A small network was shown many inputs. Here are its activations along a few directions, one row for each input.
Each table varies a few parts of the input and shows all the possible inputs, shuffled.
A made-up example of a description, with smaller parts first: values(3) and (point or line(11) or (line(4) and ring(8))).
Shared parts are said once, and a part with two or three values counts as separate values.

A family of inputs:
r1: -.75, .03, .19, .05, -.05, -.01, -.17, .13, .04, -.46, .08
r2: .20, -.03, -.19, .15, .52, .32, -.14, .10, .13, .07, .21
r3: .15, .33, -.01, -.32, -.28, -.42, .51, -.03, -.29, .21, -.23
r4: -.22, .28, .10, .11, .20, .55, -.07, .11, .49, .07, .21
r5: .25, -.05, -.09, .09, .27, .00, -.18, -.34, .17, .48, .18
r6: -.56, -.03, .27, .33, .03, .38, .02, .08, .19, -.23, .29
r7: .24, .23, -.33, -.41, -.22, .19, .36, -.15, -.23, .59, -.29
r8: .26, -.21, -.20, -.45, -.06, -.06, -.17, .01, .01, .55, -.02
r9: .25, .37, -.10, .14, .18, .24, .25, -.52, -.07, .50, -.19
r10: .17, -.13, -.02, -.33, -.17, -.66, .03, .10, .05, .13, -.02
r11: .08, .05, .27, .33, .03, .09, .38, -.53, -.26, .08, -.11
r12: .21, -.22, -.28, -.34, .22, .26, -.19, .44, .00, .13, -.10
r13: .43, .60, .05, .72, -.92, .19, -.66, .18, -.45, -.40, .08
r14: .06, -.39, .13, .30, .05, -.15, .02, -.38, .05, .04, .22
r15: -.51, .17, .16, -.13, -.11, -.10, -.15, .50, .23, -.13, -.23
r16: -.06, -.37, -.02, .39, .29, .17, .04, .06, -.04, -.32, .26
r17: -.14, -.33, -.12, .05, .17, -.25, -.05, .10, -.09, -.64, .07
r18: .05, .12, .24, -.09, -.10, -.32, .35, -.45, -.36, -.24, -.16
r19: .05, -.35, .05, -.09, -.08, -.56, .00, -.33, .03, -.32, .10
r20: -.20, .06, .02, -.31, -.08, .50, -.16, .42, .43, .11, -.23
r21: .03, -.14, -.14, -.18, .11, -.35, -.04, .51, -.02, -.23, -.13
Question: Describe the family of inputs behind these rows.
Answer: point or (line(4) and ring(5))
Question: Start at r9 and move only the ring(5) part, one step at a time. The first step leads to r11. Which rows follow, in order?
Answer: r18, r3, r7
Question: Which other rows does r7 become when the line(4) part takes its other values? List them by row number.
Answer: r8, r12, r20

A family of inputs:
r22: .55, .20, -.03, .03, -.38, -.60, .16, -.37, -.47, -.20, .01
r23: .05, .10, -.02, .49, .23, .50, -.18, -.07, -.05, -.15, .13
r24: -.36, -.34, .21, -.07, .07, .04, -.16, -.15, .30, -.19, .20
r25: .16, .26, -.03, -.51, .26, -.02, .42, -.12, .17, .82, -.41
r26: -.55, .08, .13, -.25, .10, -.22, -.11, .16, .37, -.17, .06
r27: .02, .25, .30, .00, -.24, -.54, .44, -.38, -.35, -.08, -.37
r28: .13, .11, .07, .38, -.19, .06, -.36, .28, .15, -.17, .19
r29: -.33, -.15, -.03, -.23, -.28, -.12, -.38, .31, .18, -.16, -.05
r30: -.21, .13, .07, .20, -.44, .18, -.27, .38, .09, -.07, .07
r31: .30, .13, .09, -.10, -.62, -.45, .23, -.27, -.45, -.13, -.30
r32: .28, -.10, -.24, -.34, .17, .21, .40, -.50, .18, .82, -.20
r33: .20, .27, -.12, .33, .00, .43, -.30, .19, -.07, -.23, .01
r34: -.02, -.06, .19, .54, .04, .14, -.26, .03, .13, -.09, .32
r35: -.26, -.50, .03, -.15, .33, .06, .23, .09, .08, -.29, .12
r36: -.26, -.06, .30, .35, -.09, .32, -.04, -.10, .24, -.12, .29
r37: -.11, -.33, .11, .14, .22, -.15, -.39, -.03, .18, -.15, .21
r38: .12, -.32, -.19, -.11, .23, -.22, -.10, .44, -.01, -.36, -.02
r39: -.34, .48, .09, .19, .17, .47, .08, .13, .05, -.18, -.09
r40: .29, .02, -.01, .27, -.15, -.56, .22, -.60, -.56, -.01, .13
r41: .74, .16, -.36, -.46, .09, -.02, .07, -.11, -.02, .78, -.08
r42: -.21, -.30, -.19, -.33, -.04, -.09, .01, .55, -.05, -.26, -.14
r43: -.42, -.10, -.04, -.32, .34, -.18, .29, .41, .16, -.29, -.04
r44: .06, -.05, .15, .15, -.27, -.38, .38, -.68, -.47, -.03, -.06
r45: -.44, .35, .24, .20, -.04, .08, .01, .21, .29, -.09, .13
r46: -.14, .27, -.09, .15, -.23, .56, -.22, .30, -.18, -.10, -.11
r47: -.02, -.49, -.08, .06, .48, -.13, .00, .20, -.03, -.25, .13
r48: .41, .10, -.20, -.71, -.15, .17, .12, .04, -.16, .94, -.26
r49: .54, -.02, -.41, -.18, .31, .01, .20, -.40, .07, .85, -.05
r50: -.19, .09, .11, .31, .11, .69, .02, -.19, .02, -.19, .10
r51: .02, -.17, -.02, -.03, -.02, -.24, -.49, .21, .21, -.25, .06
Question: The inputs of r51 and r24 match in every part but one. If r38 is changed in the same way as r51 into r24, which row does it become?
Answer: r35
Question: Describe the family of inputs behind these rows.
Answer: ring(5) and (values(2) or line(4))
Question: Which other rows does r49 become when the ring(5) part takes its other values? List them by row number.
Answer: r25, r32, r41, r48
Question: Which other rows does r26 become when the line(4) part takes its other values? List them by row number.
Answer: r39, r43, r45
Question: Which other rows does r30 become when the ring(5) part takes its other values? List them by row number.
Answer: r28, r34, r36, r45
Question: Which other rows does r22 become when the values(2) part takes its other values? List them by row number.
Answer: r41

A family of inputs:
r52: .54, -.07, -.19, -.45, -.22, -.60, .17, .01, -.09, .47, -.21
r53: -.52, .00, .32, .29, -.41, -.11, -.02, .21, -.20, -.79, -.06
r54: -.25, -.28, -.04, -.13, -.13, -.25, -.54, .51, .06, -.53, .11
r55: .11, .07, -.16, -.38, .04, .18, .18, -.37, .19, .89, -.10
r56: -.26, .33, -.07, .42, .19, .74, -.44, .58, .27, -.17, .14
r57: -.49, -.45, -.05, -.13, .55, .11, -.10, .38, .39, -.56, .13
r58: -.22, -.10, .34, .92, -.22, .02, -.22, -.08, -.17, -.79, .51
r59: .61, .12, .03, .28, -.15, -.37, .18, -.93, -.49, .15, -.08
r60: .27, .41, .04, -.25, -.32, -.59, .50, -.45, -.46, .15, -.29
r61: .60, .29, -.30, -.26, -.01, .64, .17, -.14, -.12, .80, -.24
r62: .21, -.31, -.22, -.52, .46, -.23, .50, -.11, -.05, .60, -.16
r63: -.60, -.01, .31, .21, .21, .46, -.39, .38, .65, -.22, .24
Question: The inputs of r56 and r61 match in every part but one. If r57 is changed in the same way as r56 into r61, which row does it become?
Answer: r62
Question: Describe the family of inputs behind these rows.
Answer: values(2) and line(6)
Question: Which other rows does r63 become when the values(2) part takes its other values? List them by row number.
Answer: r55
Question: Which other rows does r60 become when the values(2) part takes its other values? List them by row number.
Answer: r53
